Each row below holds a small network's activations on one input, seen along a few directions.
Each table varies a few parts of the input and shows all the possible inputs, shuffled.
Descriptions start from the smaller parts, as in this example, which fits no table here: one of 5 places around a ring, together with either a single point or (one of 2 separate values, together with one of 4 places along a line) or one of 9 places around a ring.
Shared parts are said once, and a part with two or three values counts as separate values.

Other details of the inputs vary at random and push rows far along two fixed directions, the same in every table; ignore that.
To show where, the next rows are all for the same input, with only those details redrawn:
[ 24  12   6 -16 -30 -18  34 -43 -28  16 -22  33]
[ -4 -11  -5  12  -4   1  11   4   3  -7  10  12]
[ 29  -4   7 -12 -40 -13  56 -40 -24  15 -15  36]
[-19  41   5   3  31 -18 -68 -19  -6   1 -11   7]
[-17 -48 -16  36  -3  24  24  45  24 -27  37  -1]
[ -6   9  -1   6   6  -8 -15  -7  -5  -3  -1  12]
[ -2 -19  -4  16  -8   5  17   8   3  -9  11  10]
[ 31  -3   6 -11 -40 -13  55 -39 -26  14 -17  35]

Table:
r1: [  0  45  10 -40  44  -2 -75  -2   6  10 -26 -38]
r2: [ 77  -8   4 -55 -54  15  64 -12 -22  48 -29  -1]
r3: [-27  50   3  -1  39 -21 -81 -19  -5   2  -8   6]
r4: [ 30  11  17 -23 -34 -15  40 -35 -25   7 -18  18]
r5: [-20 -35  -4  22  10  23  15  49  26 -26  32 -27]
r6: [ -1  -5   2   2   3   3   8   7   6  -9   7 -22]
r7: [-21 -46 -20  31   1  27  30  46  27 -18  31 -13]
r8: [  9  -4 -16 -13   0  11  -7  24  20  30 -17 -28]
r9: [-22 -42 -16  31  13  18  14  46  27 -16  24 -21]
r10: [-23  51  18 -12  33 -17 -84 -19 -11  -5  -6  -5]
r11: [ 27  17  22 -26 -30 -12  38 -42 -24  16 -22  14]
r12: [-21 -20 -19  22  21   8  -3  27  23 -10  16 -26]
r13: [-20  40   4  -1  36 -20 -65 -17  -4   6 -15   1]
r14: [-20 -52 -17  31  -3  23  23  46  21 -24  36  -5]
r15: [ -6  24  14  -1   9  -3 -32  -9  -6 -12   3   3]
Describe the family of inputs behind these rows. -> either one of 3 separate values or (one of 2 separate values, together with one of 6 places along a line)
Change only the place on the line of 6 in r12. List by row number the other rows that result. -> r3, r7, r9, r13, r14

Table:
r16: [-13 -45 -17  24   6  27  21  52  28 -19  29 -25]
r17: [ 24  10   5 -21 -14  -6  12 -22 -16  19 -18  11]
r18: [-17  47   6 -13  38 -21 -70 -21  -2  14 -24 -11]
r19: [ 19  36  16 -34  -2 -16 -12 -40 -22  16 -27   4]
r20: [-39  -8 -17  24  52  22 -70  59  35 -25  31 -31]
r21: [ -3   9   8  15 -21 -25  22 -47 -28  -8  -2  55]
r22: [-15  48   5 -16  40 -18 -71 -21  -3  12 -21 -13]
r23: [-45  -6 -17  29  54  17 -68  59  40 -23  29 -42]
r24: [-14  54   4 -13  36 -15 -89 -12  -3  17 -17  -7]
r25: [ 25 -60 -13  10 -41  27  81  33  10  -5  19   2]
r26: [-10 -45 -19  26   0  30  14  57  28 -15  31 -16]
r27: [ 17  14  12 -22 -12  -9  11 -24 -14  11 -19   4]
r28: [ 13  35   9 -24  -4 -20 -12 -39 -17  29 -32   4]
r29: [ 17   9   4 -15 -16 -10  20 -26 -12  22 -22   4]
r30: [  2  -1   2  -3  -2   7   1   9   3  -1   3 -10]
r31: [ 50   2  16 -35 -56  -9  72 -44 -31  27 -28  21]
r32: [-13  50   6 -14  37 -17 -81 -16  -4  13 -21  -4]
r33: [-34 -46  -7  55  -5  12  31  29  13 -51  51  20]
r34: [ 53   1  17 -36 -55 -10  76 -46 -32  25 -30  20]
r35: [ 24 -58  -5   5 -39  28  85  31   7 -13  22  -6]
r36: [-41 -45 -14  59   3   7  26  29  18 -45  46  19]
Describe the family of inputs behind these rows. -> one of 3 separate values, together with either a single point or one of 6 places around a ring
Changing only the choice among 3 separate values turns r32 into r18. The same change can be made to r26. Which row results? -> r29
Change only the place on the ring of 6 in r19. List by row number the other rows that result. -> r27, r30, r31, r34, r35

Table:
r37: [-24  29  -5  12  28  -9 -63   1   6   2   4  -1]
r38: [-22  14  -1   8  18 -10 -31  -6   3   5  -7   3]
r39: [ 16 -31   3   7 -28  14  50  15   0 -16  15  10]
r40: [ 32 -31  -1  -2 -45   5  70  -7 -12   7  -5  31]
r41: [ 14  52  22 -32  -2 -38  -5 -78 -34  19 -43  18]
r42: [-19 -36  -3  24  -5  16  29  33  16 -25  27 -12]
r43: [  0  35   5 -30  35   4 -65  15  11  15 -16 -47]
r44: [ 19  50  11 -30  -2 -37 -11 -71 -35  35 -42  30]
r45: [-35   1  -3  23  38   7 -44  30  18 -25  26 -21]
r46: [ -4 -42 -15  23  -7  24  16  39  14 -15  27   5]
r47: [ 13 -29   1   0 -22  16  40  12  -3 -16  19  11]
r48: [-43  -1 -16  29  44  -4 -55  26  26 -18  15 -19]
r49: [ 12   7  10  -5 -24  -5  23 -20 -17   1  -1  10]
r50: [ 39 -21  -8 -28 -27  17  46  11   5  33 -19 -19]
Changing only one part turns r39 into r40. The same change can be made to r47. Which row results? -> r46
Describe the family of inputs behind these rows. -> one of 2 separate values, together with either a single point or one of 6 places along a line
Change only the choice among 2 separate values in r42. List by row number the other rows that result. -> r38
